[[ 15.5 -16.1   6.0  -5.0 -15.4   5.7  27.0 -38.8   2.7]
 [ -8.5  25.5 -29.6  21.2 -19.4 -13.2  38.3 -13.1  -4.8]
 [  7.2 -23.3   1.8   8.2 -18.1   7.5  30.8  -3.7  -3.0]
 [ -3.0   3.9  21.1   4.8 -10.2  -6.7 -27.4  29.5 -15.9]
 [ 16.9  -5.2  11.4 -16.2  45.2  -1.6 -35.3  27.3  24.1]
 [-33.4  -9.9 -14.2   4.8  23.4  10.1   1.9  -5.4  -5.1]
 [ 16.0 -45.2  18.2   8.7  -1.4   1.3  15.4 -23.9  -6.6]
 [-36.1  55.5   1.9 -18.9   4.7 -10.4  -0.5  -9.1   9.5]
 [ -8.2 -26.1  24.8  -0.1  17.8   2.5 -34.2   6.6 -20.4]
 [ 31.1   5.1  36.7 -10.2 -50.9  -9.9  -7.1  -3.7  -2.3]
 [  0.8  -2.3  16.1   9.6 -16.2  -8.9 -33.9  17.6 -35.0]
 [-29.3   7.8 -34.6  17.9   5.1   1.8 -14.0  29.7 -33.8]] -> 7.8

[[-18.7 -10.2 -61.3  -2.3  -8.8   5.7   2.6   0.2  13.7  -3.7  -5.7   5.2
  -17.9]
 [ -7.7   3.6  -4.3   2.3  -6.2  -7.0  -2.2  -6.9   5.8   0.9  -4.8   7.6
    0.6]
 [ -5.1  -8.8 -13.7   9.4   4.8 -21.0  -5.1  14.5   2.4   6.4   1.1   4.9
   -2.2]
 [-10.0  23.2   1.9  -3.3   8.7 -10.1   0.8  13.1  -0.6  -5.8  -6.8  -6.8
  -13.2]
 [  2.8  -4.7 -16.8  10.8  -9.8   8.0   9.7   9.0  -6.4  -6.9  -1.4   5.8
  -15.7]
 [  6.4  -1.2  -6.0   7.4   0.2 -15.8   5.3  -5.0   6.0   0.9  11.9   0.8
    6.0]
 [ -4.1 -11.3  37.2   8.9  -6.8 -21.3  -1.6  -8.5 -14.9   5.3   6.8 -16.5
    7.3]
 [ -0.7  -6.1  -8.3 -17.4   3.5 -23.7   6.6   6.6  18.1  -1.0   5.0  -6.6
   -8.6]
 [  6.6  -8.9 -51.0   4.0   6.6 -24.5  -4.2  11.6   8.5 -10.2  -3.1 -13.7
   18.5]] -> -8.9

[[ -3.0   5.1   4.0  -3.4  -5.8   4.0  -9.2   2.1   2.5   8.5   0.3  19.7
   -2.6]
 [ 12.1  11.4  19.4   8.4  -5.8  21.2  31.5 -29.1 -29.0 -27.1   1.2 -47.0
   13.0]
 [ -7.1   1.2 -10.7   3.8   7.4 -14.8 -29.8  21.7  36.0  12.4  -8.9  57.2
  -19.4]
 [ -2.8  -3.2   4.0  -3.4  -5.8   4.0  -5.8  -8.2   2.5   8.5  -3.5  12.6
   -2.6]
 [-17.8 -15.0 -22.8  -3.9  15.8 -28.6  -5.8  -2.3  17.8   8.5   7.6   7.0
  -13.9]
 [ 24.1  21.2  22.5  -3.4 -16.3  25.5   5.3  -8.2 -14.6 -19.8   5.6 -24.0
   26.6]] -> 21.2

[[ -8.3  -1.3 -24.5  -1.5 -11.7 -28.2  -9.6  -1.9 -29.7  -2.6 -20.2 -11.8
   -7.4 -18.0   4.6]
 [ 30.0  13.8  -9.7  54.3  25.3  -0.3  28.5  28.8  14.3  24.3   8.2  19.7
   -3.8  -8.7   1.9]
 [-44.7 -42.0 -36.1 -13.0 -51.1 -45.0 -40.5 -36.4 -67.6 -42.9 -53.9 -58.2
  -45.0 -41.6 -17.5]
 [ -5.8   6.8 -24.4  -9.0  -8.2 -29.1  -8.6   1.5 -28.0   3.0 -16.6  -5.4
    2.0 -13.6  11.1]
 [-20.3 -39.0   4.7  12.8 -22.8   6.3 -13.5 -24.4  -9.6 -32.4 -16.4 -33.0
  -37.8 -14.4 -28.4]] -> -39.0

[[ -3.6   6.0   8.2   1.2   8.9  28.2  19.1 -11.2   9.9]
 [ 54.8  49.9  14.2  45.2  25.5  38.3  37.5  43.1  12.4]
 [-20.7 -17.2 -20.8 -29.0 -11.6 -18.1 -20.2 -29.4  -4.6]
 [  1.3  -5.2  25.0  18.8  -0.9  17.1  17.5  14.2   4.1]
 [-28.0 -34.7  12.8 -16.4 -16.2 -20.3 -17.0 -14.2  -7.9]
 [-20.2 -29.9  31.8  -2.7 -12.9  -4.7  -2.8  -5.2  -2.3]
 [ 30.7  36.9  37.5  47.0  16.2  54.9  48.1  31.6  21.9]
 [-25.1 -27.9  25.1 -16.1  -7.8 -16.2 -14.1 -12.5  -7.4]
 [-26.2 -32.0  -0.4 -12.2 -20.2   6.9   1.3 -28.0   4.8]
 [  2.2  -1.0 -25.2  -8.6  -7.6  -9.2  -7.7  -8.2  -0.7]] -> -1.0

[[-36.2  -9.7 -13.6 -25.1  35.2   4.1  -5.1  25.4  -4.9 -28.0 -28.5   0.9
  -10.8  -1.6]
 [ 20.9  -9.7  15.4  15.5   4.5  28.8  -5.1 -14.2  -9.3  13.3   4.1   0.9
   -6.1   5.1]
 [  1.9  -2.4   5.7   2.0  -5.7   4.1 -15.6  -1.0  -9.3  -7.4 -28.5 -10.8
  -10.8   5.1]
 [ 30.4   4.9  -4.0  -4.8 -26.2  -5.8  -1.5   5.6  17.3  44.2  -6.8 -69.1
  -15.6  21.9]
 [  1.9   8.5  -4.0  -4.8  -5.7   4.1  -1.5   5.6  -0.4  13.3  -6.8 -10.8
  -15.6   5.1]
 [ 20.9   8.5  10.5  22.2 -26.2  -5.8   2.0 -20.7  -0.4  13.3  36.7   0.9
   12.9   1.8]
 [  1.9  -2.4   5.7   2.0  -5.7   4.1 -19.1  -1.0  -9.3  -7.4 -28.5 -10.8
  -10.8   5.1]] -> -2.4

[[ 45.4 -53.5  39.6 -12.4   4.4  39.0  -0.7 -41.1]
 [-26.9  52.9 -49.3  15.2   7.5 -26.6   9.3  40.6]
 [ 20.7  19.9 -25.4 -37.7 -39.8  36.7 -38.1  18.8]
 [-30.9  45.9 -36.0  22.9  18.7 -33.0  18.6  34.5]
 [-21.6  19.0 -12.1  24.9  28.5 -31.4  24.3  13.0]
 [-20.1  14.3  -7.2  26.6  34.0 -30.3  28.2   9.5]
 [-19.7  12.7  -5.7  27.7  37.5 -30.1  30.5   8.7]] -> 12.7
---
[[ 20.5  21.3   5.7  17.9 -39.9]
 [ 35.0  -2.9 -25.1 -10.0  34.1]
 [ 54.8  -2.9  -9.9 -10.0  10.5]]: 5.7

[[ 37.3   9.2  24.6 -64.0]
 [ 31.3   0.9  10.0 -33.4]
 [ 23.6  15.1  -8.1  52.8]]: 9.2

[[ 12.3  19.0 -20.4  45.7  20.3  21.1  12.3]
 [ 12.3  19.0 -20.4  45.7  20.3  21.1  12.3]
 [  2.7  10.8 -20.4  45.7 -50.7   7.4   2.7]]: 20.3

[[-59.9  -9.1   8.6  29.0]
 [-21.6  39.7   9.5  -8.3]
 [ -6.8  28.1   4.6  34.3]]: -9.1

[[  1.9  44.6 -36.6  56.4   3.9   7.2]
 [  5.2   5.8  16.5  -7.9   3.9  12.8]
 [-40.9  39.6 -17.3 -16.4  31.0  25.5]]: 56.4

[[ -6.0  44.3  -4.7  -9.8  14.4]
 [ 18.3  -1.0   2.5  11.8   7.2]
 [  9.0 -56.6   7.8  13.0 -18.2]]: -4.7

[[  7.0   7.5 -49.8  11.3  20.9 -14.2  12.7]
 [-17.4 -16.9   0.7 -13.4 -26.0  22.8  -7.2]
 [ 34.6  34.8 -26.1   7.5  -3.5 -43.2  21.3]]: 20.9
